Each row below holds a small network's activations on one input, seen along a few directions.
In each table, some parts of the input vary, and every possible input appears once, in random order.
A made-up example of a description, with smaller parts first: one of 8 places around a ring, together with either a single point or one of 9 places along a line or (one of 3 separate values, together with one of 4 places along a line).
Shared parts are said once, and a part with two or three values counts as separate values.
In the rows, 128 means zero.

Other details of the inputs vary at random and push rows far along three fixed directions, the same in every table; ignore that.

A family of inputs:
R1: [120 118 116 133 141 123  82 117 109 108 144 105 119]
R2: [170  96 123 156 109 134 136 113 115 151 157 119 141]
R3: [159  66 148 119 112 140 153 131 106 162 159 121 181]
R4: [156 123 157 131 131 136 189 129 154 160 105 156 134]
R5: [153 149 139 144 120 122 165 133 153 148 101 151 126]
R6: [148 153 143 163 127 120 167 131 152 149  98 141 110]
R7: [175  72 145 103 107 147 144 128 104 161 151 143 161]
R8: [160  78 136 120 113 140 135 126 110 155 154 124 149]
R9: [154 130 152 123 126 147 189 132 157 161 109 149 144]
R10: [137  63 148 109  77 136 167 113  98 145 145 140 182]
R11: [ 85 138 148  81 167 121 141 148 144 113 107 154 129]
R12: [148 147 138 136 129 136 182 128 161 150 111 157 122]
R13: [112 170 129 143 151 124 136 127 161 119  96 133  94]
R14: [165 188  75 222  48 132  54  86  76 100 121  76  83]
R15: [122 121 120 129 138 117  80 127 100 108 140 117 124]
R16: [116 142 106 133 129 117  69 132 106 106 138 107 103]
R17: [135  82 132 104 135 132 116 124 116 131 152 128 161]
R18: [173 131 113 164 104 126 110 119 104 136 143 128 124]
R19: [123  85 137 111 138 122 113 131 103 127 151 120 151]
R20: [161 169 134 163 107 124 165 135 151 155  95 142  98]
R21: [167 131 121 153 106 135 106 124 106 136 137 117 134]
R22: [134 104 127 109 130 123  99 131 107 121 144 132 150]
R23: [ 96 155 105  95 148 127  47 135 101  79 136 117 121]
R24: [103 176 117 146 150 123 143 128 170 119 108 131  94]
R25: [111 171 124 137 148 122 138 128 172 120  97 136 103]
R26: [ 47 181 118 111 169 107 113 149 164  95 104 115  84]
R27: [155 115 115 155 110 130 106 117 113 138 146 102 116]
R28: [143 104 156 138 125 127 217 138 158 175 127 147 152]
R29: [ 99 157 131 130 149 112 144 139 164 123 103 135 116]
R30: [152 160 131 151 120 125 166 132 149 145 109 153 114]
R31: [157  89 132 134 116 143 132 119 114 148 153 109 158]
R32: [ 74  97 122  88 124 126  72 122  73  71 146 116 135]
R33: [ 83 137 139  72 169 128 142 142 162 112 110 154 136]
R34: [ 79 119 110  85 160 119  69 137 103  86 158 123 134]
R35: [115 122 111 130 135 113  76 125 111 106 145 108 129]
R36: [167 125 123 162 105 133 114 122 108 143 140 111 136]
R37: [166 116 115 145 115 137 110 114 108 133 151 129 132]
R38: [133 105 127 102 134 145 105 126 111 123 148 122 152]
R39: [ 70 179 119 104 165 124 116 141 166 100 101 129  87]
R40: [150 225  84 243  59 117 134  95 134 115  88 112  51]
R41: [ 58 116 148  69 120 129 184 144 139 120 108 140 133]
R42: [114 120 153 107 148 142 188 138 167 152 116 137 150]
R43: [ 86 101 126  62 152 125  81 148  99 102 152 128 142]
R44: [162 106 127 152 120 131 111 113 108 137 141 118 129]
R45: [ 69 128 138  90 172 121 152 139 172 117 116 132 135]
Description of these inputs: one of 5 separate values, together with either a single point or (one of 2 separate values, together with one of 4 places along a line).
Q: The inputs of R11 and R30 match in every part but the choice among 5 separate values. If R1 is changed in the same way as R11 into R30, which row does it become?
A: R2
Q: Which other rows does R28 become when the choice among 2 separate values takes its other values? List them by row number.
A: R2
Q: Which other rows does R40 become when the choice among 5 separate values takes its other values? List them by row number.
A: R10, R14, R32, R41
Q: Which other rows does R28 become when the choice among 5 separate values takes its other values? List them by row number.
A: R3, R19, R26, R35
